These are the activations of a small neural network, seen along a few directions. Each row is one input.
Each table varies a few parts of the input and shows all the possible inputs, shuffled.
Descriptions start from the smaller parts, as in this example, which fits no table here: values(2) and (point or ring(11) or (line(4) and ring(8))).
Shared parts are said once, and a part with two or three values counts as separate values.

Other details of the inputs vary at random and push rows far along two fixed directions, the same in every table; ignore that.

Rows:
r1: [ 16  24 -17  22 -19  -7  -6  10  -6  13  15  31]
r2: [ 18  36 -38  19  -9   3  -6   2  -4  18   9  27]
r3: [-38  39 -45   1  24 -37  26 -30 -24  23 -16  -4]
r4: [  6 -33  33  -9   6  22  -4   2   7 -10   2 -21]
r5: [-20 -28  30 -24  11 -10   7  -6   2 -21 -16 -28]
r6: [-23 -20  22 -24  39  -2  14  -7  -4  -7  -7 -49]
r7: [-40  35 -36   5  21 -33  35 -24 -28  25  -7  -5]
r8: [ 12 -19  18  -3 -23  10 -15  39  14 -16  20   4]
r9: [  7  24 -35   6 -26  -6  -9  19   4   3  13  25]
r10: [ 52  16 -11  25 -39  18 -32   6  14  -2   0  55]
r11: [-40  30 -44   3  23 -18  32 -27 -23  30  -5 -11]
r12: [-24 -29  34 -19  11  -8  11   3  -2 -16  -8 -27]
r13: [ 16 -20  19   0   2  25  -5  -3   7  -1   2  -8]
r14: [  1  39 -32  22   8 -14   8 -17 -15  27   0  23]
r15: [ 42 -22  35  10 -33  21 -28  24  17 -19  11  23]
r16: [ 48 -20  32   9 -25  22 -35  18  20 -20   4  25]
r17: [ -4 -29  27 -16  29  19   4 -23   3  -6 -16 -34]
r18: [ 32 -28  16  -5 -37  28 -32  18  29 -24   1  17]
r19: [-20 -22  38 -12  40  -9  21 -12 -13   0  -2 -41]
r20: [-40 -25  27 -24  24 -21  18  -2  -7 -14  -7 -39]
r21: [-36  43 -44   7  29 -26  36 -12 -31  35  11 -15]
r22: [  9  23 -42  10 -17   6  -9 -14   5  11  -9  26]
r23: [-11  32 -40  12  20   1  16 -34 -14  32  -9   4]
r24: [  4 -30  34 -16   1   5  -9  -1  11 -25 -16 -13]
r25: [-18 -22  37 -13  37  -4  21 -18 -13  -2 -10 -40]
r26: [ 14  24 -38  13 -12  10  -9 -18   5  14  -9  24]
r27: [  3  30 -38  11 -26 -19  -6   4  -2   7   2  35]
r28: [ -1  29 -35  13 -28 -15  -2   1  -2   6  -1  34]
r29: [-46 -18  16 -32  49 -14  27 -12 -11  -6 -11 -62]
r30: [ -6 -36  27 -16  -3  16  -3   9  11 -16  -1 -19]
r31: [ 30 -13  24   5  -5  24 -17  22  14  -8  15   4]
r32: [ -5 -23  41  -9  30   5   8 -16  -3  -8 -13 -27]
r33: [ 27 -29  17  -3 -39  27 -29  22  28 -24   5  17]
r34: [ 44 -21  28   5 -28  18 -36  20  24 -23   1  24]
r35: [-13  39 -45  14  -3 -17  15  11 -14  22  18  13]
r36: [ -2  37 -38  12   1 -14   5 -25 -10  17 -15  20]
r37: [ -9  21 -21  12  -5 -19   8   5 -11  12   9  16]
r38: [ 32  13 -14  22 -54   2 -27  34  13  -4  18  55]
r39: [ -8 -22  34 -12  30   7  12   7  -4  -3  11 -39]
r40: [ -8 -29  27 -19  -3   4  -4  27  12 -23  10 -22]
Description of these inputs: line(4) and ring(10).
Changing only the line(4) part turns r22 into r3. The same change can be made to r17. Which row results? -> r16
Start at r13 and move only the line(4) part, one step at a time. The first step leads to r25. Which rows follow, in order? -> r19, r39

Rows:
r41: [-12  12 -17  -2  18   3  13 -15  -5  15   3 -14]
r42: [ 18 -31  50  -7  12  13  -9   9  10 -16   4 -16]
r43: [ 25  -4   8   8 -17  23 -13   9   6  -4   1  18]
r44: [ 32   1  -4  10 -23  17 -28   8  15  -7  -3  30]
r45: [-10  16 -23   4   3  -3   9   6  -6  13   9  -1]
r46: [ -8  17 -13   4  21 -22   7 -16  -9  11  -9   0]
r47: [-12  10 -16   1   8   6  16 -11  -7  10  -2  -7]
r48: [ 15 -20  13  -6 -27  13 -16  27  17 -21   4  11]
r49: [ 23  39 -41  24 -14   6 -10  -3  -3  24   8  38]
r50: [-15  11 -23  -6   2  -9  11 -22  -5   5 -10  -5]
r51: [ 18 -10   4   1 -12  13 -15  25  12  -3  17   4]
r52: [ 27  -7  -7  33 -45  17 -22   9  13  15  21  53]
r53: [ 13 -23  35  -3 -12  13  -8  25   7 -19  10  -2]
r54: [-16 -38  42 -21  11   9  10  11   2 -17   1 -40]
r55: [-11 -30  43 -13  43  -2  13  -8  -4  -9  -5 -44]
r56: [ -2  25 -20  11  -3 -14   7 -11  -9   8 -10  20]
r57: [ 18  -9   3   3  -4  20 -14   6  14  -2   9   0]
r58: [ -1 -38  36 -20 -11   9  -7  18  14 -27  -2 -18]
r59: [-23  10 -25  -8  14 -18   9  -3  -6  10  -1 -12]
r60: [ 13 -32  50  -7   5  15  -2  10   6 -20  -1 -13]
r61: [-24   7 -17 -13  24  -6  11 -22  -1   8  -8 -20]
r62: [  0  27 -23  14   3 -16   3 -12  -7  10  -7  19]
r63: [  8  35 -34  23 -15  -8  -2  11  -7  15  15  29]
r64: [  8  27 -17  18 -10  -7   6  -6 -10  15   0  22]
r65: [ 40   0  10  13 -39   5 -27  13  14 -13   1  39]
r66: [-30   2 -11 -15   9 -20  18  -9 -10   2  -5 -19]
r67: [ 10  25 -29  15   5   2  -2  -8  -8  21   3  14]
r68: [-12  13 -20  -3  24 -11   5 -22 -10  13 -13  -8]
r69: [  7 -33  46 -12  -4   6  -4  18   4 -22   9 -17]
r70: [-24  12 -22 -10  13 -17  10  -4  -5   9   0 -11]
r71: [-43  -8   0 -22  33 -17  23  -9  -9   0  -9 -41]
r72: [ -2  14 -11   7   1   3   8 -11 -11  12  -6   3]
r73: [ 11   1 -14   1  -6   8 -13  -1  13  -2   0   8]
r74: [-56 -28  10 -10  31 -22  27 -35 -13  17 -12 -28]
r75: [ 32   7 -19  12 -42  21 -24  13  19  -9   2  40]
r76: [-12  16  -8   0  22 -21  10 -19  -9  10  -9  -3]
r77: [ -8  10 -16   0  -5  -7  11   3  -9   9   8  -1]
r78: [ 20 -24  41  -4 -16   6 -14   9  14 -23  -8   6]
r79: [-13   4  -7  -2   5   6  14 -12  -5   7  -3 -13]
r80: [ -4  14  -2   6  10 -14  17 -15 -16  12  -3  -1]
r81: [-24  -4   4 -12  19  -7  14 -22 -11   0 -21 -21]
r82: [ 30  10  -7  14 -47  -3 -25  23  10 -11  10  43]
r83: [  0  21 -27   5  -7 -10   2 -19 -10  10 -12  16]
r84: [  2 -20  25  -8   3  -6 -14  18  10 -17   5 -10]
r85: [ 13 -21  26  -2   8  21  -9   4   5  -8   0 -11]
r86: [ 24 -27  30  -9  -5  19 -26   7  19 -18  -4   0]
r87: [-10  16 -23   4  -4  -2  14   5 -10  11   6   3]
r88: [-11  17 -10   7  -4 -12  12   3 -12   9   6   3]
r89: [  1  14 -14   6   2  -1   8 -15 -13  13  -4   4]
r90: [ 18 -15  31   3   5  11  -7   7   5  -9   3  -3]
r91: [-39  -2   7 -15  34 -24  21  -9 -13  -2  -7 -33]
r92: [-11  14 -24   0  -6  -2   6 -14   0   4 -10   4]
r93: [ 20 -26  25  -4  -7  29 -14  12  18 -15   7  -8]
r94: [  4 -23  15 -11   1  17 -12   2  18 -18  -5 -12]
r95: [ 25   4   5  11 -20   7 -18  26   9  -3  20  21]
r96: [  4  35 -36  14 -15 -17  -9   6  -1  12  10  32]
r97: [ 10 -25  33  -7 -16   6 -13  24  12 -27   2   2]
r98: [-10 -37  48 -17  28   1   3  13   1 -16   7 -42]
r99: [  1  27 -34  10  -8  -3   1 -12  -7  11 -12  25]
r100: [  7  19 -27   9 -13   5   3  -8  -3  11   4  14]
r101: [-24   2  -6 -11  23  -8  18  -2  -9  12   6 -26]
r102: [-32  -1   7 -12  15 -22  18  -6 -12  -4  -8 -21]
Changing only one part turns r54 into r58. The same change can be made to r52. Which row results? -> r74
Changing only one part turns r55 into r46. The same change can be made to r47. Which row results? -> r75
Describe the family of inputs behind these rows. -> values(2) and (point or (ring(5) and line(6)))
Which other rows does r101 become when the ring(5) part takes its other values? List them by row number. -> r41, r42, r49, r95
Which other rows does r71 become when the values(2) part takes its other values? List them by row number. -> r45
Which other rows does r75 become when the line(6) part takes its other values? List them by row number. -> r50, r61, r73, r92, r94

Rows:
r103: [ 27  16  -3  28 -35   9  -9  18   9   5  22  41]
r104: [  4  -6  -6 -10   7   3  -5 -23  10   0 -12  -8]
r105: [ -1  18 -25   8  -6  10  16   0 -14  17   4   5]
r106: [ 36 -21  13  15 -46  40 -24  33  17  -5  22  29]
r107: [-13  23 -14   8  20 -12  21 -21 -25  17 -19   3]
r108: [-10 -51  55 -15  19  -1  -5  -5   2 -16 -10 -25]
r109: [  1 -38  54 -21  17   4  -4  -6  -4 -25 -20 -31]
r110: [ 10  15 -22  16  -1  -6 -16  13   4  15  19  20]
r111: [ 19 -25  31  -6   6  31  -7  -3  19 -18 -12 -11]
r112: [-33  16 -12   8  28 -16  25 -25 -26  23 -14  -3]
r113: [-20 -44  47 -27   7  -7  -2  10   5 -34 -19 -22]
r114: [-26  12 -35  -6 -21 -10  10  11  -6   3   1   6]
r115: [  7  29 -20  10  16   0   6   8  -9  13   6   6]
r116: [ 16  -3  10   0 -15 -10  -5   3   6  -4  11   4]
r117: [-21  19 -25   8  20   4  17 -29  -5  21 -11  -1]
r118: [ 28 -51  46 -16 -34  32 -40  29  47 -51  -8   8]
r119: [-13  29 -11   9  14 -14  30 -13 -18  15   1  -5]
r120: [ 14  17 -13  12 -49  -9 -13  29  15 -14  13  40]
r121: [-27 -28  37 -12  25 -16  18 -10  -3  -4   8 -38]
r122: [ -3  22 -29   2 -12 -14 -11  30   8  -5   8  20]
r123: [-32 -30  20 -19  39   0  14 -31   4  -1 -14 -43]
r124: [ 24  -6  14  12  -4  19 -20  32  13  -3  19  15]
r125: [-36 -36  21 -20  26  -1  19 -10 -10   4   4 -47]
r126: [  3  30 -13   7  -5 -15  11  -9 -11   5   4   4]
r127: [ 12   8 -30   2 -25   1  -6   2  -2  13   9  15]
r128: [ 34  -3   5   0 -18  26 -25  -5  20 -17  -9  11]
r129: [ 16  11 -16   9 -14 -14 -13 -10  -5   9  -9  28]
r130: [-24  21 -28  -8  13  -8  24 -19 -25  16  -4 -21]
r131: [ 22  30 -22   8  -2  -1 -14  12  -2   3   8  13]
r132: [-13  23 -29  -4  27 -25   7  -9 -13  19   3 -12]
Changing only one part turns r130 into r109. The same change can be made to r125. Which row results? -> r108
Describe the family of inputs behind these rows. -> values(5) and (point or ring(5))
Which other rows agree with r126 in the values(5) part? List them by row number. -> r103, r116, r119, r120, r121
Start at r128 and move only the ring(5) part, one step at a time. The first step leads to r111. Which rows follow, in order? -> r117, r123, r104
Which other rows does r120 become when the values(5) part takes its other values? List them by row number. -> r113, r114, r118, r122
Which other rows agree with r115 in the values(5) part? List them by row number. -> r110, r122, r124, r131, r132
